These are the activations of a small neural network, seen along a few directions. Each row is one input.
In each table, some parts of the input vary, and every possible input appears once, in random order.
Descriptions start from the smaller parts, as in this example, which fits no table here: one of 5 places around a ring, together with either a single point or one of 11 places around a ring or (one of 2 separate values, together with one of 6 places along a line).
Shared parts are said once, and a part with two or three values counts as separate values.

Other details of the inputs vary at random and push rows far along three fixed directions, the same in every table; ignore that.

A family of inputs:
r1: [ 38.8  21.2  10.4 -17.6 -27.3  35.6  31.2  37.6   4.0  -0.3   4.6]
r2: [-11.8 -11.3  35.9   9.0  29.5  29.1  -8.6 -14.1  29.5   7.6  19.0]
r3: [-30.1 -41.1   4.7   3.8  29.1 -45.2  -3.2 -15.6  14.4  17.1  14.1]
r4: [-32.3 -35.8  -7.7  -4.8  37.4 -44.9  -5.2   1.7  11.7  19.7   4.5]
r5: [  4.1 -10.7  29.2 -14.1  37.7  33.5 -19.4   9.8  18.9  16.7  10.6]
r6: [-29.3 -44.4 -11.9  -8.2  15.0 -29.2 -23.7   0.5   5.2   2.8   1.4]
r7: [  0.1  -6.7 -22.2 -19.0 -25.2 -40.0  38.3  34.5  -8.1  -1.6   3.6]
r8: [-12.9  -2.8  17.0   0.3  30.3  36.9 -12.1  -2.8  19.6  18.0   5.0]
r9: [ -6.1  38.4   1.4  13.0  -9.6  30.2 -27.0 -39.0 -21.6 -19.6 -21.3]
r10: [-39.3 -42.1  -9.6 -10.7  33.5 -38.2  -8.8   5.0  -4.3  13.2   8.2]
r11: [-25.8  10.4 -35.4  14.9   1.7 -36.2 -21.9 -14.6 -39.0  -8.7 -34.3]
r12: [-11.0  -4.8  20.8  -3.7  34.9  30.8 -14.6  -2.6  24.2  23.3   7.0]
r13: [ -1.1 -12.6  39.8   5.0  26.3  26.9 -18.9  -6.8  23.9  19.5  22.0]
r14: [-23.0   4.1 -17.3  25.9  -2.4 -33.9 -20.3 -28.8 -29.2 -18.7 -20.0]
r15: [  1.2 -20.6  40.9  -0.6  30.5  32.7 -13.9  -5.3  17.7   2.9  24.3]
r16: [-38.9 -43.1  -7.1  -0.7  37.0 -40.3   1.2   5.3   8.2  15.6   8.1]
r17: [-23.7 -39.4 -10.1  -1.6  42.2 -35.7  -7.1   3.4   5.4  10.2  10.4]
r18: [  3.3  -8.3  21.0  -6.7  43.4  32.9 -16.5   3.7  26.3  17.2  15.4]
r19: [ 32.0  22.4  22.6  -3.9 -27.1  21.5  32.6  13.5  33.1   0.4  15.4]
r20: [-14.9 -47.6  16.5  -3.9  31.9 -35.6  -6.9  -2.0  11.0   5.4  21.9]
r21: [-12.0 -12.4  26.5   2.9  35.0  33.2 -16.8  11.6  14.2  16.5  11.2]
r22: [ -7.4  34.8  -8.2  17.7  -1.2  39.4 -26.2 -15.5 -28.4  -6.9 -28.2]
r23: [ -5.1  33.5   5.8  28.6  -7.5  33.2 -24.1 -30.7 -23.5 -21.7 -18.5]
r24: [ 31.4  23.0  20.7 -14.2 -27.0  19.2  20.7  12.5  21.0  -2.8  13.3]
r25: [ 43.9  22.3  13.4  -5.5 -23.6  23.2  24.4   9.0  21.4  -1.5  14.7]
r26: [ 21.1 -21.6  -8.7 -10.7 -21.7 -46.6  41.3  18.1  10.8   9.6  23.0]
r27: [-33.2  11.1 -43.4   4.7  -3.0 -38.1 -18.3 -21.5 -46.2 -13.8 -34.8]
r28: [ -7.8  27.5 -15.0  18.5 -12.1  40.8 -36.1 -29.9  -8.5 -17.4 -34.9]
r29: [ 11.6 -12.3  -1.5 -16.4 -29.3 -46.7  39.6  24.3  12.8  -2.8  19.9]
r30: [ 10.5   1.4 -20.3  -6.7 -28.5 -38.3  31.5  34.9  -6.5   2.6  -2.7]
r31: [-18.6 -12.7 -38.4   9.1 -10.2 -21.6 -34.6 -21.3 -37.4 -23.0 -35.5]
r32: [ 11.4 -13.9 -22.0 -17.9 -25.2 -37.2  35.0  32.8 -16.3   4.6   0.7]
r33: [ 21.6 -18.9  -4.0 -14.7 -24.1 -49.3  32.0  19.3   1.9   0.6  14.6]
r34: [-10.3  -8.3  32.2  -1.1  22.9  30.9 -17.4 -13.8  17.1   5.5  18.7]
r35: [ 39.6  17.7  13.2  -3.9 -27.2  29.4  28.7  10.3  16.7   0.5  18.6]
r36: [ 32.8  80.8 -27.9  -5.5 -61.1  30.5  15.4   5.2 -29.6 -27.3 -38.2]
r37: [-23.7  -1.9 -43.8  13.4   7.3 -27.5 -11.9 -20.8 -39.1 -10.4 -24.8]
r38: [-10.9  36.0   2.6  17.3  -8.0  33.8 -23.0 -36.0 -23.5 -30.4 -18.7]
r39: [-29.7 -37.3   1.0  -4.2  39.4 -32.2  -2.2   7.1  20.8  18.3  11.7]
r40: [  8.3  -2.4 -16.3 -23.0 -24.2 -37.4  36.1  37.0   4.1   0.8   6.6]
r41: [ 13.1 -11.6 -15.3 -14.5 -25.3 -42.4  36.8  39.8  -0.4  19.4   7.1]
r42: [  4.9  -6.9  27.9   7.8  30.3  28.3 -15.2 -15.4  24.8   0.7  19.4]
r43: [ 41.9  18.5  12.7 -23.1 -24.4  31.8  27.1  35.8   9.8  11.8   7.4]
r44: [ 11.9 -11.2 -27.7 -10.3 -19.6 -38.4  42.9  31.7  -5.4   1.2   6.5]
r45: [ 26.4  18.9  19.0  -2.5 -28.1  26.0  31.5   8.4  25.4   6.0  14.9]
r46: [-21.7   0.6 -18.5  21.1  -1.5 -41.7 -19.7 -28.5 -28.0 -12.5 -19.3]
r47: [ -1.6 -12.9  28.1  -9.2  39.2  33.5 -20.1   9.3  15.9  10.5   9.9]
r48: [ 43.1  18.1  20.9 -12.8 -31.2  26.2  23.1  14.5  10.4   1.8  12.6]
r49: [ 19.6  25.7 -39.6  11.5 -55.3 -34.1  36.9  -4.7 -33.2 -30.6 -16.0]
r50: [ -4.8  38.8   1.4  21.9  -2.9  25.9 -23.6 -41.5  -8.3 -18.0 -24.0]
r51: [  1.7  37.5 -16.6  12.3   5.5  38.1 -24.2 -25.2 -24.8  -9.3 -26.7]
r52: [ -4.0  23.4 -10.5  20.3 -13.8  40.4 -43.9 -21.5 -18.7 -16.3 -34.5]
r53: [ 32.5  16.1  22.9  -1.7 -30.8  27.0  25.4  18.0  16.1   7.1  17.6]
r54: [-18.3 -10.8 -44.6  15.4  -6.5 -23.5 -29.1 -25.4 -28.2 -19.4 -30.0]
r55: [  2.5 -15.7  35.1  -0.9  24.7  33.4 -17.2 -11.1  11.8   6.0  18.4]
Description of these inputs: one of 5 separate values, together with either a single point or (one of 2 separate values, together with one of 5 places around a ring).
- The inputs of r2 and r38 match in every part but the choice among 5 separate values. If r28 is changed in the same way as r2 into r38, which row does it become? => r6
- The inputs of r15 and r23 match in every part but the choice among 5 separate values. If r55 is changed in the same way as r15 into r23, which row does it become? => r53
- Which other rows agree with r35 in the choice among 5 separate values? List them by row number. => r17, r18, r25, r26, r37, r42, r44, r49, r51, r54
- Change only the choice among 5 separate values in r48. List by row number the other rows that result. => r3, r9, r13, r26
- Change only the place on the ring of 5 in r32. List by row number the other rows that result. => r1, r5, r43, r47

A family of inputs:
r56: [-52.3 -20.4  16.6  28.3  46.3  16.1 -42.1 -31.7  23.3   6.6   3.1]
r57: [ -6.6 -56.7  -7.0 -23.0  19.6 -48.0   3.8  29.1  34.0  37.4  19.0]
r58: [ 27.6  45.0  -5.2  -4.5 -55.1  44.6  -7.0   6.1 -22.7 -26.7 -33.2]
r59: [-39.6   4.4 -25.5  20.6  12.9  -9.2 -64.4 -42.4 -45.7 -13.4 -48.0]
r60: [ 28.9  26.3  -9.4 -10.4 -57.1  -3.5  48.1  28.4 -29.3  -8.9  -9.9]
r61: [ 26.4  64.5  -7.5   7.9 -39.1  40.3   9.6   2.8 -32.6  -8.8 -20.5]
r62: [ 19.2  16.4  11.5   2.8   0.1  66.5 -12.5   4.7   3.3 -10.3   4.5]
r63: [ 15.5   0.2  22.3  14.8  -8.4  17.8 -26.7 -38.6   9.2 -15.3   5.2]
r64: [ 18.7 -17.9   0.1 -34.9  -2.3 -46.4  48.6  50.9  28.8  31.9  27.2]
r65: [ 12.3 -15.7  21.4  -3.4  29.3  32.1  -3.9  23.8  36.7  35.9  23.8]
r66: [ 22.8  30.8   5.2   5.2 -37.7  47.3   2.2  13.0 -18.7 -12.5 -15.4]
r67: [-35.9 -20.9  16.9  12.2  76.1  24.9 -37.8 -25.0   9.2  27.7   2.6]
r68: [ 14.9  30.7 -33.2  -3.0 -83.8 -31.8  40.6  12.8   3.1 -15.4 -19.3]
r69: [ 50.5  28.5  45.9  -5.9 -21.2  28.2  24.8  -2.0  29.4 -10.4  29.1]
r70: [  8.7 -12.0  12.7 -25.2  -2.1 -33.1  29.7  43.5  11.3  20.1  23.4]
r71: [-32.3 -33.9 -46.1 -11.2  23.7 -96.1  12.1  -0.4 -19.7  -3.3  -6.9]
r72: [-33.5   4.0 -46.1  17.0  21.5  -3.9 -56.0 -50.2 -34.2 -24.7 -50.0]
r73: [  8.2  74.0  -1.4   6.1 -47.7  32.0  17.0 -12.7  -1.0 -22.4 -22.1]
r74: [  6.9  -5.8  26.5 -18.0  28.7  24.7  -3.8  14.3  16.6   1.1  26.4]
r75: [-10.6 -24.7   8.3   7.3  55.5  30.7 -28.9  -6.4  23.0  12.9   7.2]
r76: [ 12.9 -14.1  46.3 -13.1  56.5  70.0   4.9  12.5  51.5  29.4  32.1]
r77: [-32.5 -49.8 -32.5   8.8   7.2 -87.7   3.8  16.5 -23.5  14.1  -2.9]
r78: [-34.0  27.7  -6.7  16.9  16.1   7.4 -44.8 -33.5 -52.2 -31.5 -41.6]
r79: [  0.0 -55.5  -8.5  10.3 -13.1 -83.9  29.6  -4.1   4.2   0.0  29.7]
r80: [-22.2  31.0 -56.4  17.8 -56.5 -64.4  36.7 -18.4 -40.9 -24.1 -34.4]
r81: [-27.8 -33.5  17.2  27.2  43.6 -30.3 -25.1 -55.7 -10.3  -4.7  12.1]
r82: [ 37.8 -35.7   6.4 -43.5 -31.2 -13.8  46.1  61.4  38.7  12.9  40.1]
r83: [16.0 13.2 28.0 -7.3 18.2 69.2 -4.5  1.3  8.5  2.4 18.6]
- The inputs of r76 and r71 match in every part but one. If r80 is changed in the same way as r76 into r71, which row does it become? => r73
- What do these inputs look like to the network? => one of 4 places along a line, together with either one of 2 separate values or one of 5 places around a ring
- Change only the place on the ring of 5 in r75. List by row number the other rows that result. => r62, r65, r66, r77
- Change only the place on the line of 4 in r82. List by row number the other rows that result. => r62, r74, r83
- Change only the place on the line of 4 in r63. List by row number the other rows that result. => r69, r79, r81
